[-0.353 -1.684  1.093 -0.263 -0.629] >> -1.684

[[ -4.16   5.45  -8.34 -20.40]
 [ -9.49   5.28  12.40  -8.87]] >> 5.45

[[ 12.886  21.214 -20.838  -9.140  -4.087]
 [-12.535 -11.014   1.740  17.166  -0.014]] >> 21.214

[ 0.11  0.14 -0.09  0.03 -0.12  0.06] >> 0.14

[ -3.940 -12.014  -2.155 -16.165  10.030   1.558] >> -12.014

[[  8.31 -19.59  15.04   0.74]
 [ 15.11  -0.32   3.75  13.22]
 [  4.34   9.72  11.00  18.82]] >> -19.59

[ 17.151 -11.656   6.458  15.838   1.930] >> -11.656
---
[+3.23 +6.56 +0.25 +2.67 +2.98]	+2.98, +3.23

[+1.89 +3.15 +0.19 -0.14 -1.91 +5.57 +0.34]	+0.34, +1.89

[[-0.93 -5.74 -1.84 +3.76 +1.35 +3.19]
 [-2.24 +5.28 +2.73 -0.10 +1.51 +2.02]
 [+6.30 +1.95 -0.06 -2.79 -3.54 -3.13]]	+3.19, +6.30

[+3.23 +1.72 -2.37 +6.90 -1.97 -0.95]	-0.95, +3.23

[+3.40 +7.23 -3.86 -2.42]	-2.42, +3.40

[+3.39 -6.57 -1.35 +1.54 +0.90 -4.49 -0.39]	-0.39, +3.39
---
-3.79 +0.06 -1.74 +1.34 -6.35
+1.39 +0.14 -0.45 -1.95 +2.55
==> +2.55

+1.78 +3.76 -4.69 +0.41 -3.22 +1.09
+1.58 +0.95 -1.96 +1.52 +0.11 +0.57
-5.06 -5.42 +2.79 +3.70 +1.11 -0.79
==> +0.57

+0.73 -0.88 -0.50 +0.01 +0.48
+7.06 +4.81 +1.43 -0.27 +2.22
==> +2.22

-0.56 +0.41 -0.55 +3.38
-1.45 +0.36 -0.59 +4.40
-0.71 -2.22 +0.43 +5.90
==> +4.40

-1.85 -2.98 +2.63 -4.11
-0.42 -0.68 -6.00 +6.35
==> +6.35

-3.21 -1.90 -2.66 -0.24 -5.33 +0.67 +3.87
+0.81 +0.20 -1.91 +2.17 -3.00 +3.54 -3.12
+3.40 +4.56 +4.40 +3.96 +1.45 -4.44 -1.46
==> -3.12

-2.11 -1.71 +1.20 +1.91 -1.24 +1.91 +1.76
-6.78 -4.87 +2.41 +5.83 -2.55 +5.83 +5.09
==> +5.09
---
Input: [ -90.48  164.08  106.06   77.83 -192.40  153.38   33.94]
Output: -192.40
Input: [12.364 -9.830 17.475  6.422 12.668]
Output: 17.475
Input: [ 1.30  0.43 -1.52  0.30]
Output: 0.43
Input: [ 0.00 -0.12 -0.02  0.04 -0.08  0.10]
Output: 0.04
Input: [ 0.012 -0.099  0.171 -0.104  0.100  0.116]
Output: -0.104
Input: [ 14.94 -14.50  -9.11  -7.13 -18.93  -6.31]
Output: -7.13
Input: [-10.5  17.4  15.8   0.4  -7.6  -6.9]
Output: 0.4
Input: [ 0.02  0.12 -0.10 -0.03]
Output: 0.12
---
Input: -2.61 -3.68 +2.08 -3.87 +5.92
Output: -3.68

Input:
-0.63 +1.33 +2.77 -4.72 +2.59 +0.11 -0.73
-1.38 +5.25 -0.03 -4.46 +5.54 +2.56 -0.90
+2.02 +0.08 +1.77 -1.47 +1.81 +0.36 +1.03
Output: +1.33

Input: -4.66 -0.50 +0.12 -2.25 -5.30 +3.52 +2.43
Output: -0.50

Input: +3.38 -2.81 -0.22 +0.33 +0.54 -7.21 -0.47
Output: -2.81

Input: -2.21 -0.28 -2.04 +5.26 +1.63 +2.86
Output: -0.28

Input: -2.87 +6.69 +3.78 -1.19 +2.58
Output: +6.69

Input: -2.31 +1.79 -0.08 +0.24 +6.02
Output: +1.79

Input:
-5.58 -0.42 -3.85 +2.43 -2.91 +4.45 +0.76
-3.35 +5.76 -4.69 +2.76 -5.34 +4.99 -5.69
-5.01 -4.39 +3.42 +4.56 -3.73 -3.78 +5.67
Output: -0.42
---
840  142  592  675  108
827  163  567  675  119
799  215  511  689  151
==> 675

66  66  65  64  69
66  10  75  62  72
==> 62

-467   924  -611  -325
 899   862   592   961
==> 592

5  0  4  6
2  1  9  4
1  0  1  1
==> 9

338  243  462  171  233  179  425
376  771  138  509  389  396  369
==> 396

16  31  20   1  79  95  54
61  33  66  62  26  16  29
==> 16

4  4  4  4
4  4  4  4
4  1  4  7
==> 4
